[[-0.06  0.00 -0.04  0.09  0.07  0.06 -0.04 -0.05  0.09 -0.05  0.03 -0.05]
 [ 0.23 -0.13  0.22 -0.05 -0.03 -0.03 -0.10  0.19 -0.06  0.19 -0.06  0.19]
 [-0.12  0.11 -0.17  0.11  0.06  0.11 -0.11 -0.15  0.04 -0.14  0.16 -0.13]
 [ 0.02 -0.26  0.11  0.21  0.22  0.10 -0.23  0.01  0.26  0.03 -0.11  0.02]
 [ 0.22 -0.14  0.21 -0.01  0.00 -0.01 -0.16  0.16 -0.03  0.17 -0.05  0.18]
 [-0.02  0.17 -0.11 -0.02 -0.06  0.03 -0.02 -0.06 -0.11 -0.06  0.17
  -0.04]] >> -0.06

[[ -53.14   13.65   74.54  -86.06  -39.89  -18.59  -72.31  -84.96  -57.76
   -26.57]
 [ -42.97   77.05  144.79 -122.37  -85.84 -163.83   23.19  -85.64  -24.06
   -34.90]
 [ -52.33 -124.93 -101.32  -69.13  -34.30  -84.27  -47.15  -85.00  -56.29
    41.68]
 [ -24.36   -3.86   46.21  -52.44  -75.76  -85.02  -55.24   21.33 -143.48
    44.34]
 [ -47.56  -33.54  -44.18  -98.57 -192.07  -60.98 -149.86  -60.53 -118.40
    80.08]] >> -53.14

[[  13.1 -191.1  -17.2   50.2  -62.1  -27.5  -34.2   40.1   62.0  -10.1
  -167.4   -0.7]
 [  59.6 -137.4   -2.9 -208.7   14.9   99.6   16.0   11.1  -29.6   31.4
   -23.6  -73.5]
 [ -24.8  -79.3   10.2  -32.8   63.8  149.6   67.0  159.4   46.0  153.9
    22.7   21.6]
 [   3.9   -6.2  -75.1  -76.0  -57.3 -122.5  145.1  -52.9   88.0   67.6
    29.7   74.8]
 [ -44.0    0.1  -19.3  -85.3 -109.3 -107.2  193.6   -6.3   14.5  122.2
    11.5   92.3]
 [   4.1 -207.5  -10.2 -197.1   18.2   31.6  -26.6   -2.7  -50.3  -20.0
   -47.4  -44.8]
 [ -30.1 -222.9    5.9 -118.0  -20.5  -17.2  -61.6    7.9   -3.0  -33.9
   -81.6   -8.0]
 [ -71.1  -49.7    8.1  -37.0   58.3  102.2  125.2  164.1   -0.2  149.2
    23.1   46.1]
 [  -6.2  -79.1    7.7  -58.8   61.6  138.5   63.7  132.2   62.7  160.7
    41.3   12.5]] >> 13.1

[[  5.1  13.8   9.4   6.1   3.1  -6.5  -8.8   7.1  -8.2  -8.5   7.2  -5.1
  -10.4]
 [ -6.1  -9.9  -7.2  -5.2   7.8 -11.3  -5.7  -3.0  -1.0  15.5  -3.2   4.9
    6.0]
 [ -6.2   0.3  -9.2  -5.0 -11.5 -12.1  -8.5  -2.3  -0.3  13.2   0.6   2.9
    4.4]
 [  6.7   1.6  11.2   4.6  -6.0  -9.8  -2.7   6.5   3.0   9.7   5.2   3.3
    0.4]
 [  0.8  14.8   2.5   4.8 -18.7   6.4   1.9   4.4  -0.2   0.1  -5.5  -2.8
    2.7]
 [ -0.5   2.6  -1.1   2.3  -2.6 -17.7 -11.8   2.6  -2.1 -10.4 -10.7  -2.2
   -0.9]] >> 5.1

[[-0.106 -0.128 -0.015 -0.219 -0.038  0.067 -0.011 -0.139 -0.107  0.018]
 [ 0.041  0.079  0.063 -0.010 -0.016 -0.085 -0.172 -0.162 -0.011 -0.145]
 [ 0.010 -0.152 -0.067 -0.041  0.009 -0.031 -0.122 -0.028 -0.240  0.025]
 [-0.070 -0.038 -0.167 -0.038  0.149 -0.108  0.051 -0.028 -0.012 -0.118]
 [ 0.041  0.005  0.065 -0.020  0.029 -0.171  0.054 -0.116  0.047 -0.013]
 [-0.068  0.052 -0.105 -0.234  0.139 -0.122 -0.047 -0.130 -0.265 -0.076]] >> -0.106

[[-0.23  0.04 -0.05  0.03 -0.04  0.00 -0.01 -0.12  0.06 -0.13 -0.10]
 [-0.08  0.00 -0.15 -0.10 -0.03 -0.04 -0.01 -0.10 -0.04 -0.05 -0.24]
 [ 0.21 -0.15 -0.12 -0.26 -0.22 -0.16 -0.06  0.12 -0.09  0.07  0.07]
 [-0.12 -0.15  0.02 -0.05  0.04 -0.09 -0.20 -0.07 -0.03 -0.11 -0.12]
 [-0.20  0.03  0.07 -0.13 -0.09  0.08 -0.11 -0.16  0.03 -0.16 -0.20]
 [-0.09  0.12 -0.02 -0.18 -0.15  0.02 -0.01 -0.21  0.01 -0.06 -0.18]
 [-0.13  0.17 -0.01  0.00 -0.17  0.00  0.08 -0.13  0.20 -0.08  0.15]
 [ 0.00 -0.06 -0.09 -0.07 -0.05 -0.21  0.03  0.07 -0.05  0.03  0.00]
 [-0.10 -0.08 -0.24 -0.02 -0.03  0.08 -0.13 -0.08  0.00 -0.11 -0.12]
 [-0.06 -0.09  0.04 -0.10 -0.06  0.13 -0.06 -0.07 -0.28 -0.10 -0.27]] >> -0.23

[[ 2.970 -1.512 -0.883 -0.812  1.219 -0.731  1.179  1.968 -0.360 -1.781
   0.217  1.228  0.663  0.472 -0.304]
 [ 1.956 -2.370  0.147 -0.462  2.098 -0.565 -0.796  1.854  0.319 -0.681
   1.032  1.407  0.706  0.116 -0.408]
 [ 0.035  1.404 -1.072 -1.320 -0.397  1.658  1.860  0.331 -1.445  0.597
   0.025 -0.515  0.227 -0.644  0.939]
 [ 1.972 -0.253 -0.523 -0.802 -0.354  0.469  2.923  1.146 -1.072 -0.472
  -0.399  0.785  0.238  1.520  0.003]
 [ 0.463  0.566  0.777 -0.481 -0.548  1.552  0.716  0.403 -2.296  1.041
   0.401 -0.895 -0.160 -0.655  1.102]
 [ 1.939 -0.916 -0.307 -1.319  1.414 -0.136  0.669  1.561 -1.158  0.323
  -0.475  1.406  1.068  0.690 -0.020]] >> 2.970
---
[ -8.51 -10.51  10.22  -1.98   6.54   9.25] >> 9.25, -8.51
[ -45.94   76.67  188.74  114.43   33.92 -117.11] >> -117.11, -45.94
[ -1.361  17.869  -3.209  -8.796 -10.074] >> -10.074, -1.361
[  13.8 -129.7  103.0  151.3  120.0] >> 120.0, 13.8
[-0.01  0.19  0.12 -0.15 -0.10  0.03] >> 0.03, -0.01
[ -0.84   8.60  11.71   8.41   9.20 -13.33] >> -13.33, -0.84
[  6.7  13.9 -10.9   0.7   4.5 -18.4] >> -18.4, 6.7
---
[[ 1.05 -2.86 -5.26 -0.36]
 [ 6.13  1.72  0.06 -0.33]
 [-0.01  2.15  1.14  0.61]] >> 1.14

[[-6.79 -1.71  6.34 -2.76 -4.39 -0.47]
 [-1.45  3.50  1.47 -2.20 -2.59 -2.15]
 [ 4.84 -0.79  4.36 -1.85 -2.08 -0.22]] >> 4.36

[[ 0.87 -2.75  0.07  2.79  3.85  6.12]
 [ 1.05  3.00  1.96 -5.04 -6.17 -6.32]
 [ 4.48 -0.52  3.97  0.75 -5.22 -0.22]] >> 3.97

[[ 2.88  4.67  5.27 -3.09 -0.85]
 [ 3.74  3.99  3.44 -4.45  1.78]
 [-2.64 -2.28 -1.39  2.98 -2.24]] >> -1.39

[[ 3.65  0.00  1.72 -3.41  0.00 -1.33 -3.33]
 [ 3.65  0.00  2.12 -4.63  0.00 -1.33  6.04]
 [ 3.65  2.62  1.72 -4.63  0.00 -1.33  0.22]] >> 1.72

[[ 1.95 -2.05 -5.43 -5.43]
 [ 2.67  6.64  0.24  0.24]
 [ 4.71  1.64 -0.72 -0.72]] >> -0.72

[[-3.64 -4.03 -1.75  2.17]
 [-5.13 -1.76  0.88 -2.94]
 [-4.61 -2.22  0.66 -3.00]] >> 0.66

[[ 0.01  0.02  0.02 -0.04 -0.08  0.10 -0.02]
 [-0.08 -0.14  0.05 -0.11 -0.05  0.04  0.03]
 [-6.51 -5.80 -0.27 -0.93  1.97 -5.49  0.19]] >> -0.27

[[ 2.95 -3.97 -0.93 -1.90  1.82 -7.26 -3.76]
 [-3.69 -3.48  1.99  5.76 -2.10 -4.06  4.00]
 [-3.51  0.82 -4.42 -6.70 -4.42  1.07  0.24]] >> -4.42
---
[23 79 90 97 72 18] -> 23
[211 219  29 137] -> 211
[7602 3955 8327 1531 2953] -> 7602
[ 46 -40 -37 -50] -> 46
[  58   15 -804  730] -> 58
[607 636 760 245 457 675 729] -> 607
